A small network was shown many inputs. Here are its activations along a few directions, one row for each input.
In each table, some parts of the input vary, and every possible input appears once, in random order.
A made-up example of a description, with smaller parts first: one of 3 separate values, together with either a single point or one of 11 places along a line or (one of 4 places along a line, together with one of 8 places around a ring).
Shared parts are said once, and a part with two or three values counts as separate values.
In the rows, 128 means zero.

Rows:
r1: 161 221 78 98 101 167 84 126 145 107 116 125 161 151
r2: 137 87 130 109 157 113 145 118 124 96 108 117 125 108
r3: 140 115 178 132 153 104 132 148 120 155 152 190 122 150
r4: 85 87 150 147 144 116 143 129 128 153 154 100 110 98
r5: 175 204 64 114 89 194 107 115 121 72 99 123 144 153
r6: 109 98 134 136 132 98 154 129 138 131 106 112 116 99
r7: 178 208 67 81 110 174 75 103 128 81 112 119 158 152
r8: 135 205 88 142 80 207 100 125 119 125 143 119 145 155
r9: 104 97 122 139 124 90 162 125 138 147 101 91 96 90
r10: 132 206 105 118 95 180 69 109 136 130 154 124 160 160
r11: 107 95 141 155 140 85 151 136 130 146 147 136 131 122
r12: 139 96 146 117 152 110 134 144 138 134 116 142 115 121
r13: 101 89 171 142 153 128 131 132 123 157 151 141 132 121
r14: 171 106 164 90 166 131 127 131 116 113 106 173 123 137
r15: 81 98 132 171 119 79 159 128 128 150 134 101 108 101
r16: 130 96 134 118 148 100 142 142 137 128 117 126 114 106
r17: 152 211 77 125 64 188 112 124 135 93 108 129 148 164
r18: 143 216 85 124 92 146 69 116 136 118 147 140 152 167
r19: 132 84 126 115 144 110 146 117 122 106 100 99 115 104
r20: 146 111 173 98 149 121 133 152 129 125 124 184 130 143
r21: 92 81 155 147 146 124 146 127 130 153 163 122 135 115
r22: 119 84 113 124 140 103 155 116 122 114 94 80 101 91
r23: 125 97 193 121 153 142 121 146 119 162 157 168 131 151
r24: 147 217 80 151 67 170 108 129 122 119 135 130 144 171
r25: 101 100 141 162 132 83 152 131 133 152 142 113 109 114
r26: 156 93 140 106 164 116 134 122 119 115 100 136 123 117
r27: 122 100 156 139 140 89 136 141 124 146 152 152 124 133
r28: 64 82 141 162 129 114 156 123 124 155 148 91 113 88
The inputs of r6 and r25 match in every part but one. If r16 is changed in the same way as r6 into r25, which row does it become?
> r11
What is each input in this table made of?
> one of 4 places along a line, together with either one of 2 separate values or one of 5 places along a line
Which other rows agree with r22 in the place on the line of 4? List them by row number.
> r2, r5, r7, r14, r19, r26
Change only the choice among 2 separate values in r17. List by row number the other rows that result.
> r1

Rows:
r29: 49 88 150 175 143 89 154 112 145 136 133 73 113 64
r30: 152 166 66 160 93 100 157 120 126 74 117 94 130 96
r31: 60 101 159 182 167 94 137 123 138 200 163 106 124 92
r32: 210 154 143 149 140 114 109 148 138 138 158 184 151 163
r33: 135 65 181 72 173 82 139 110 99 111 117 125 100 73
r34: 165 177 134 85 147 187 56 118 125 91 108 163 129 159
r35: 74 205 107 148 79 177 86 102 118 169 138 123 178 160
r36: 102 53 176 115 200 108 112 151 119 156 164 185 95 128
r37: 153 106 177 141 155 146 150 165 126 140 148 195 142 135
r38: 92 46 132 133 141 86 147 124 140 123 107 57 111 74
r39: 117 176 53 109 106 186 119 88 142 94 98 73 146 129
r40: 203 142 93 85 133 112 143 101 136 90 110 150 123 149
r41: 69 115 105 141 85 123 167 146 146 151 125 82 112 104
r42: 115 183 76 165 77 187 88 105 123 107 126 70 135 125
r43: 121 54 184 93 206 104 126 123 156 135 126 173 111 105
r44: 135 84 106 94 132 124 176 157 141 118 77 102 132 112
r45: 150 185 113 97 118 182 111 127 138 52 92 86 166 112
r46: 172 143 86 112 119 97 140 148 152 85 91 95 129 136
r47: 107 90 87 122 81 125 167 147 110 117 101 92 101 84
r48: 167 75 148 62 113 127 160 138 112 109 106 134 95 121
r49: 95 117 186 164 101 124 146 140 113 201 135 163 129 175
r50: 126 163 119 162 102 110 110 131 126 165 170 171 130 205
r51: 93 83 195 154 163 88 114 130 104 202 176 136 114 131
r52: 113 218 150 137 116 187 86 100 128 172 162 151 165 171
r53: 173 71 155 112 153 140 157 145 135 136 97 181 140 151
r54: 152 181 144 111 144 198 68 131 127 108 153 176 140 171
r55: 116 172 89 197 88 106 133 124 122 133 176 139 141 156
r56: 121 69 153 110 184 86 162 135 128 90 113 80 133 65
r57: 107 154 52 152 70 97 148 118 133 119 148 98 135 136
r58: 168 183 118 54 121 181 88 101 112 89 100 134 120 123
r59: 200 150 133 127 142 101 95 130 132 110 101 180 123 168
r60: 84 128 129 175 104 127 146 155 106 176 160 122 101 121
What is each input in this table made of?
> one of 4 places along a line, together with one of 8 places around a ring
The inputs of r45 and r44 match in every part but the place on the line of 4. If r52 is changed in the same way as r45 into r44, which row does it become?
> r49
A walk changes only the place on the ring of 8. It starts at r57 and steps to r55. List the rest of the walk in order.
> r50, r32, r59, r40, r46, r30
A walk changes only the place on the ring of 8. It starts at r56 and steps to r38. List the rest of the walk in order.
> r29, r31, r51, r36, r43, r33

Rows:
r61: 123 96 102 120 157 44 168 109 147 117 99 108 105 106
r62: 149 170 44 132 54 116 146 141 142 90 90 98 107 127
r63: 93 212 99 187 66 143 113 152 130 154 146 135 112 153
r64: 163 178 59 106 111 95 134 105 140 85 99 100 131 160
r65: 219 183 109 70 124 124 128 142 143 102 86 172 134 149
r66: 167 165 108 84 120 173 138 111 141 75 127 127 161 121
r67: 109 169 96 169 80 181 121 112 111 145 153 77 140 173
r68: 184 160 78 108 104 117 139 129 136 65 102 164 129 135
r69: 141 154 62 133 76 169 141 94 130 103 104 67 126 119
r70: 79 88 134 129 174 113 131 99 120 152 127 101 127 85
r71: 103 47 158 115 159 134 144 124 98 122 139 131 123 107
r72: 110 175 75 113 137 178 90 101 128 128 128 107 153 123
r73: 127 84 100 157 98 57 190 137 145 113 98 81 81 94
r74: 66 124 145 186 91 81 150 181 151 186 169 127 102 105
r75: 124 71 162 104 161 120 172 105 130 89 118 129 111 74
r76: 102 94 128 122 171 92 135 106 127 116 100 86 115 73
r77: 104 179 105 122 111 157 73 120 127 138 163 103 141 157
r78: 143 178 85 112 128 143 109 85 134 95 103 76 170 137
r79: 206 135 109 89 146 175 99 103 128 101 85 152 148 146
r80: 132 198 140 159 105 141 94 164 136 114 168 186 134 167
r81: 71 86 157 178 112 124 157 136 114 176 152 73 127 122
r82: 80 125 146 156 143 60 123 175 147 185 178 139 120 123
r83: 107 168 85 143 71 191 104 114 104 128 114 85 128 106
r84: 168 77 167 97 160 75 164 137 151 105 76 172 100 116
r85: 118 67 193 76 166 147 117 149 138 145 116 155 127 100
r86: 99 79 129 148 122 111 181 118 125 121 95 48 119 92
r87: 121 95 172 173 136 74 134 150 107 156 180 181 102 132
r88: 175 190 154 133 115 136 85 155 145 160 147 213 142 180
r89: 124 83 190 131 147 82 116 175 138 174 149 212 104 149
r90: 166 136 136 90 137 192 84 110 112 115 105 148 158 178
r91: 112 190 90 162 105 115 96 123 158 155 170 153 152 182
r92: 127 79 194 113 185 142 126 153 132 184 148 171 138 130
r93: 167 96 143 118 146 52 182 145 116 101 112 145 116 95
r94: 132 155 124 113 130 196 111 105 100 97 122 142 158 139
r95: 149 162 161 107 137 197 71 143 120 136 125 171 149 175
r96: 169 44 167 97 173 116 134 123 126 114 92 132 111 116
r97: 56 78 136 156 123 140 153 120 103 144 108 79 114 88
r98: 110 68 188 132 145 123 140 125 98 140 183 131 115 127
r99: 146 176 139 144 125 182 95 118 98 116 167 145 149 149
r100: 79 104 153 139 166 111 131 127 142 180 175 99 140 110
What is each input in this table made of?
> one of 2 separate values, together with one of 4 places along a line, together with one of 5 places along a line
The inputs of r79 and r90 match in every part but the place on the line of 5. If r78 is changed in the same way as r79 into r90, which row does it become?
> r72
Change only the place on the line of 4 in r65. List by row number the other rows that result.
> r62, r64, r68
Change only the choice among 2 separate values in r76. List by row number the other rows that result.
> r78
Change only the choice among 2 separate values in r100. List by row number the other rows that result.
> r77
